These are the activations of a small network on made-up records, seen along a few directions, one row for each record.
Each row is followed by the record's values for the fields M, N, U, S, V.
A field that a record lacks is written absent.
[-31   4  28  14 -17  13 -10   2  23  29 -22 -10 -17  13  11  21  -8  -9
 -14 -36   5  19  21   2 -24  14  -4  10   9  -1 -15  -5]  M is m2, N is n2, U is u3, S is s1, V is absent
[ 15  21 -22  37 -12  -7   0   7   2 -22   5   4   2  -8   0   8  -3  -9
  -8  -9   8 -12  -6  -9  10   8  -8 -11  -2  33  -9  13]  M is m1, N is n3, U is u3, S is s2, V is absent
[-20   9  -7  -8  -9  -2  20   4   8   1 -22  16  -3 -12  24 -10   7  15
   8  -8 -15  15  -9 -10  23 -14 -18  -9  10 -19  -7  -1]  M is m1, N is n1, U is u3, S is s1, V is absent
[  0   4 -35 -34   2 -37 -17  16 -10 -15  30   6  53  -9 -42  -6   8 -10
  16  13  16 -10 -11 -10  -1   3   2 -12 -12   4  21 -31]  M is m1, N is n1, U is u1, S is s1, V is v1
[-21  16   0 -15  14   2  15  32  24  32 -25  15  -5 -14 -22  21   9  18
   1 -15 -29 -28 -30  -8  18   0  -1  -1  13  -5 -17  20]  M is m1, N is n1, U is u2, S is s2, V is absent
[ 15  18  11   0  16  -5  22  -2  -9  -4   7   5  -7   0   4 -17 -14   8
   2  -6   1  13  -3  14 -16 -19 -28  -3  29   6 -10   6]  M is m2, N is n3, U is u3, S is s1, V is absent
[-26  -6  12  -3  11  20   4   1 -10  11 -17   4 -29  14  11  16  13  13
  18  -6 -15 -11 -10 -19  27 -12  28   3 -24  19  16  25]  M is m1, N is n2, U is u2, S is s2, V is absent
[-16 -32   9   3  -5   0  -2  13  -9 -22  14 -10  13  32 -15   5  15  18
  18 -31  19 -15  -9  -7  15   1   1 -30  -8   8  -4  18]  M is m1, N is n2, U is u3, S is s1, V is absent
[ 19   6  18   6  17  17   0  -8 -29  -3   0 -12 -29  21  29   0 -30  23
   6   8  11  21 -17  29   7  -9  17   2 -29  31   9  26]  M is m2, N is n3, U is u2, S is s2, V is absent
[-26  12   7   2   7   1  14   5  -3   4   3 -21  -8  26  -8  19  -7   2
   1 -14   7  11  -1  17 -17 -25 -17   5  26  17 -12   5]  M is m2, N is n3, U is u3, S is s1, V is absent
[ -7 -21   8  18 -11   4   6  -3   3   7 -11   3   1  18   4   0   7  20
 -10  22  -4   8   0  26 -10  32  -1  16 -20 -10 -15   4]  M is m2, N is n1, U is u3, S is s1, V is absent
[ 43 -27   8  18  -4   1 -15   1 -18   4  -7 -14   8  -2 -15   3 -25  26
   3 -32 -33 -12  15 -14   3  43   2 -20  -5  11   5  28]  M is m2, N is n2, U is u2, S is s2, V is absent
[ 18  17 -11  -6  15   9  10  -2 -13   4 -15 -11 -16  19  18   2 -36  31
  -2  12 -16  20   1  42  13  -5  11  13   8  13 -11   5]  M is m2, N is n3, U is u2, S is s2, V is absent
[  4 -12  -1  -5  12  19  -1   1  -4 -17 -11   9  -1  -4   9   1  30  -5
  33  17 -15  -3  -2  11 -10  -3 -16  25 -10  18  -6   8]  M is m2, N is n1, U is u3, S is s1, V is absent
[  8  22   5 -20 -11  -1   4   0  30  -6  17  52   8  -7   0   2 -15 -36
   8  50  32 -19  22  30  -5 -10  22  12 -12   5  23  -3]  M is m1, N is n1, U is u1, S is s1, V is v3
[-20 -29   9   1   0   9  16   8   3 -13  37  23   3  16 -20  -8   1   2
   2   9  -1 -22  20  -6  17 -10  -9   6 -10  -6  11  20]  M is m1, N is n2, U is u3, S is s1, V is absent
[  6   2  17 -13 -15 -42  -8   5  24  39  -5  32  25   0 -21  12  27  -9
  10  13 -10   7  25  -8 -12   8  24  17   7  -6  22 -30]  M is m2, N is n1, U is u1, S is s1, V is v2
[ -4  -6  -1 -26  -3 -20   6 -33  -3  20 -33  36  25  12   6 -18  37  13
  42  38 -11  15  18   5  -9   7  16  11 -13   0  22 -26]  M is m2, N is n1, U is u1, S is s1, V is v2
[  6   5 -15  12  -5  -2  -1 -27 -16   1  -1 -23   1  -4  18   0  -5  11
  -3 -16 -10  31  -2  -5  26 -32 -12   0  17 -12  -9  -2]  M is m2, N is n3, U is u3, S is s1, V is absent
[-24   4   6  -4  34  -6   5  31  23  10  -1  -3  -6   1 -26 -23  24  -3
 -24 -24  -3 -17  -4 -24  -1   8 -11  15  15   6 -13 -30]  M is m1, N is n1, U is u1, S is s1, V is v1
[ 23  20   1   6   5  -7 -28   7   6 -15  -1 -10 -15  -7  38 -13   0 -28
  -3   4  12  31  16  -2  -9   2  13  28 -15  35  16 -42]  M is m2, N is n3, U is u1, S is s1, V is v1
[ -9  10 -17   6  -9 -18  14   1 -13   0 -19 -20  14  16   2   5   0  34
   8  -6  -5  23 -32  22 -19   8 -31 -17  13   7 -25   4]  M is m2, N is n3, U is u3, S is s1, V is absent
[ 11 -20  14  14  -9   8 -26  13  40  24 -23   7  21 -19   1  13  30   5
   0  -6 -19   1  -6  13  15  32 -18  32 -18  -6 -28   1]  M is m2, N is n1, U is u3, S is s1, V is absent
[ 12   2  -6   7 -14  -8   8   7 -11 -21  18  -6  -1   8   9  17 -15  -3
  13  13 -14  14  17   9  -4 -19 -12   7  15  22  12  11]  M is m2, N is n3, U is u3, S is s1, V is absent
[-12 -21   3   2  15  17  -1   7   9  -8   3  19  10   4 -27  -6  33   3
  15 -26   3 -39  -1 -19  17   9  -6  -9  -5  -3 -20  18]  M is m1, N is n2, U is u3, S is s1, V is absent
[-17  45  -7  18  20  12  16 -13 -11  33   0  12 -33  12   5   5 -23  18
 -27   0   2   6 -21   6  28 -18  19  18 -15  16  -9  17]  M is m1, N is n3, U is u2, S is s2, V is absent
[  5  21 -20  13   2 -10  -2  -4   0  -3   7 -16   6   8  -4  23   1  -8
   6  18  -8  14   3  16   9 -31 -10  29  12  39   0  -2]  M is m2, N is n3, U is u3, S is s2, V is absent
[  5 -21 -14  -4  -1  16 -18   3  -1 -18  -8 -22  31 -21 -20  12   1  -7
  14 -24  -9 -16   2   4  -7  13 -33 -11   7  -8 -22  13]  M is m2, N is n2, U is u3, S is s2, V is absent
[ -5 -26   2 -29  -1 -12 -16  31  18 -12   0 -50  16   7  -6  -1  -8  -7
 -14  -2   8   4   4  12  -8  10   6  -5  16 -13   7 -42]  M is m2, N is n2, U is u1, S is s1, V is v1
[-11  26  -3 -14  15  20  -3  18  13  31  -2  15 -25   2   4  25 -16   6
  -8   5 -24  12   1  25   9 -14  13  51   3 -11 -23   0]  M is m2, N is n1, U is u2, S is s2, V is absent
[  0 -14  -1   4 -16  12 -11  16   7 -34 -13 -10   9 -16  14  11   5 -16
  22 -19   5 -14  -3 -10   9   5 -19 -26 -12  25   7  20]  M is m1, N is n2, U is u3, S is s2, V is absent
[ 39  -3   5   7 -13   5   2  -4  25  -2  -8  12 -17 -15  47 -13  -1   7
  -8  27 -15  23   0  24  25  -9  -1  19  12 -29 -12  -8]  M is m2, N is n1, U is u3, S is s2, V is absent
[ 30   4  19  -9   1 -48 -20  19   1   0  14 -24  24  18  -8   0   2  -7
   4   1  26  23   1  10 -18   0  19  -8   7  33  29 -38]  M is m2, N is n3, U is u1, S is s1, V is v1
[  1   0  -9 -25   6  24  10  20  -2 -16  -2  14 -16   0   2   2 -49   7
   8 -13 -20 -22  30   3  18   3  14 -12  10  -6   7  18]  M is m1, N is n2, U is u2, S is s2, V is absent
[-12  21 -28 -27   9 -13  -1   7   3 -17 -36  -8   5  -1  24 -17  14  -7
  25  -8  -4  15   8 -14   8 -11   2  -5  13  30  12 -44]  M is m1, N is n3, U is u1, S is s1, V is v1
[-10   2 -12  -2 -20 -13   3  25  25  11  -9  -2  15 -23 -14  37  23  -6
  12  11 -39  -6 -13  -5  -9  -7 -29  13  24  -3 -10  10]  M is m2, N is n1, U is u3, S is s2, V is absent
[ 14  -7  -2  -4  23   8  -1  13  -5 -20   8  15  19  -2 -14 -18  20  18
  18 -12  11 -12 -30  16   2   8 -28  -4 -10   1 -32  13]  M is m1, N is n1, U is u3, S is s1, V is absent
[ -8 -14   1 -22  16   5 -15  -7  -2   5 -10  17 -12  -7  -3 -14  54 -21
  22   4 -20 -13  22 -41 -19   8  23  25  -2 -10  12 -32]  M is m2, N is n2, U is u1, S is s1, V is v1
[ 20  10  45  27  -2   3  -4   5   3   8  19  16 -35   9  29  -7  -5  -3
  -9 -27  14  28   5  -1 -19  -4  -8  11   2   9  -9   9]  M is m2, N is n3, U is u3, S is s1, V is absent
[-25  -1  -4  -9  29   1 -10  -1  -8  -3  -2  -7   7   6 -23 -19  23 -12
   1 -31  16 -10   7 -29  -3   1   4  -1  -5  12   2 -28]  M is m1, N is n2, U is u1, S is s1, V is v1
[ 17 -23  29 -27   5   9  -7 -24 -10  -5  19  36  13  17  -3 -21  -1 -10
  29   4  23   2  45  15 -23  -1  15  -1  -4 -21  15  -4]  M is m2, N is n2, U is u1, S is s1, V is v3
[ 19   2   4  -6   2  19  23   6   4  -8 -18  15 -29   0  28 -15 -43  21
  -9  18 -10 -10   7  23  19  13  21 -13  -1  -7   5  18]  M is m1, N is n1, U is u2, S is s2, V is absent

Which values does each new row have?
[-11   9   1  -7   1  -2  21  22  14  -8  14  10 -15  19   5   9   1   5
  -2  16   2   2  -5  28   6 -25   1  14  21 -10 -15   0]  M is m1, N is n1, U is u3, S is s1, V is absent
[-18   8  26 -11   7  28  -4  21  18  37 -11  -4 -19 -21 -15  24 -48  -9
 -24 -25 -19 -14  13   2 -14  15  -6  11   1  -9  -1  23]  M is m2, N is n2, U is u2, S is s2, V is absent
[-25  25 -25 -29  26  21  17  22  12   1  -5  16  -6   9 -16  10 -25  13
   3  -1  -4 -26  -7  23  33 -19   9   7   7   3 -17  10]  M is m1, N is n1, U is u2, S is s2, V is absent
[ -6 -12  15  -9  13  12  15  15  28   0  -7  16   9  -1 -21 -11   0   6
   0 -17  -1 -26  11  11   0   7 -24  -6  23 -14 -23   9]  M is m1, N is n1, U is u3, S is s1, V is absent
[  0  10  -9   1  -8 -16  30 -18 -16   8   3   3   4  -2  -3 -12 -28  17
  -3   6 -26  18  13  -3  -7 -13 -31 -11  30  -9   8   7]  M is m2, N is n3, U is u3, S is s1, V is absent
[ 19  12   1  13  -7 -13 -23  14  21  -6 -14  -3   0 -16  32 -16   0 -13
 -16 -16  17  21   5  -8  12  20  11   4 -16  11   1 -37]  M is m1, N is n3, U is u1, S is s1, V is v1
[ 29  18 -11 -30  18  -5 -21   4  -8 -20  23  41  13 -15   7 -37  25 -12
  19  -2  36   2 -14  -1  -5   1  18   3 -17 -23 -13 -34]  M is m1, N is n1, U is u1, S is s1, V is v1
[ 20 -24  -2  15 -13 -24   9  13  12  -6  14  12  36   8 -28 -16  -8  33
  -7 -12  -8 -14   4   3  27  24 -23 -23   6  -7 -10  13]  M is m1, N is n1, U is u3, S is s1, V is absent
[  1  16  -4 -24 -15 -38  15  20  39  12 -26  22   9   8  -1  -6   1  -5
   9  12 -19  -5  43  -4  -6  10  18  -2  42  11  21 -41]  M is m1, N is n1, U is u1, S is s1, V is v2
[ -8 -13  19  15  -2  32  -8 -12  11  -7 -19  -5 -12  13  25  -5 -16 -10
  -1  -7   8  12  39  20  -7  16  -9  19 -18  22  -2   2]  M is m2, N is n2, U is u3, S is s1, V is absent
[ 25  39  -9   4  18 -16  -8 -36 -18  10   1   7  10 -10 -14 -12  11 -30
   0  19  32  -3  -5  -2 -41  -1  14   0   4  23   9 -22]  M is m2, N is n3, U is u1, S is s1, V is v1
[-30 -24 -17 -17   6  21   0  -4  -5 -20 -10  -8  23   1  -1  -6   6  10
  19 -11   1  -5  -3   3  27  -8 -24 -10 -13  -9  -8   7]  M is m1, N is n2, U is u3, S is s1, V is absent
[-12  -3 -15 -25  11  12   6  29  23  10 -25  -1  16   2 -27  21 -13  22
   9 -12 -25 -30  -3  20  23   9  -4  -2  17  -1 -21  12]  M is m1, N is n1, U is u2, S is s2, V is absent
[ -3  -6  14  21   4   1   6 -14  -1  10 -22 -15   9  -6   6  -6  -1   7
  -6  -2   1  15  -7   8   4   3 -27   0 -13  18   2   9]  M is m2, N is n3, U is u3, S is s1, V is absent
[  2 -20   0  -1   4  15   0   2  -4 -25  -6  -7  10 -13  -7  -4   8  -5
  11 -19   8 -23  -7  -5   3   5 -14 -26   2  -9 -11  17]  M is m1, N is n2, U is u3, S is s2, V is absent
[ 18  21   4  21  10  -6   8   3   7   6  -2   9  -2  -9  -2 -13   1   8
 -14 -33   1   4  -7  -4   5  -1 -20  -4  24   0 -28   1]  M is m1, N is n3, U is u3, S is s1, V is absent
[ 10  13  -6  15  20  -5   8   6 -14  13  -9  -1   4  -4 -35   6 -12  20
  -4 -30 -17 -24 -14 -18  13  11  -4 -19   4  28  -5  28]  M is m1, N is n3, U is u2, S is s2, V is absent
[ 10  14  21 -18  17  -3  -6 -20 -22  -1  11  17  12  18  -3 -10  -4  -8
  26 -13  39  21  15  21 -31 -16   4  -5  -2  12   4  -7]  M is m2, N is n3, U is u1, S is s1, V is v3
[-13  13  -7   5  19  11  16 -20 -31  25 -18 -16 -18   5  -5  14 -15  21
  -2   2 -25   5 -15  -1   3 -13   4   5   0  11   4  22]  M is m2, N is n3, U is u2, S is s2, V is absent
[  3 -38  23  12 -18   5   0  14  11  -7  25   4   9  -2 -13   8  -8  -7
  -7  17  -7 -14  16   7  -5  15 -18   8 -16  -3  13  23]  M is m2, N is n2, U is u3, S is s1, V is absent
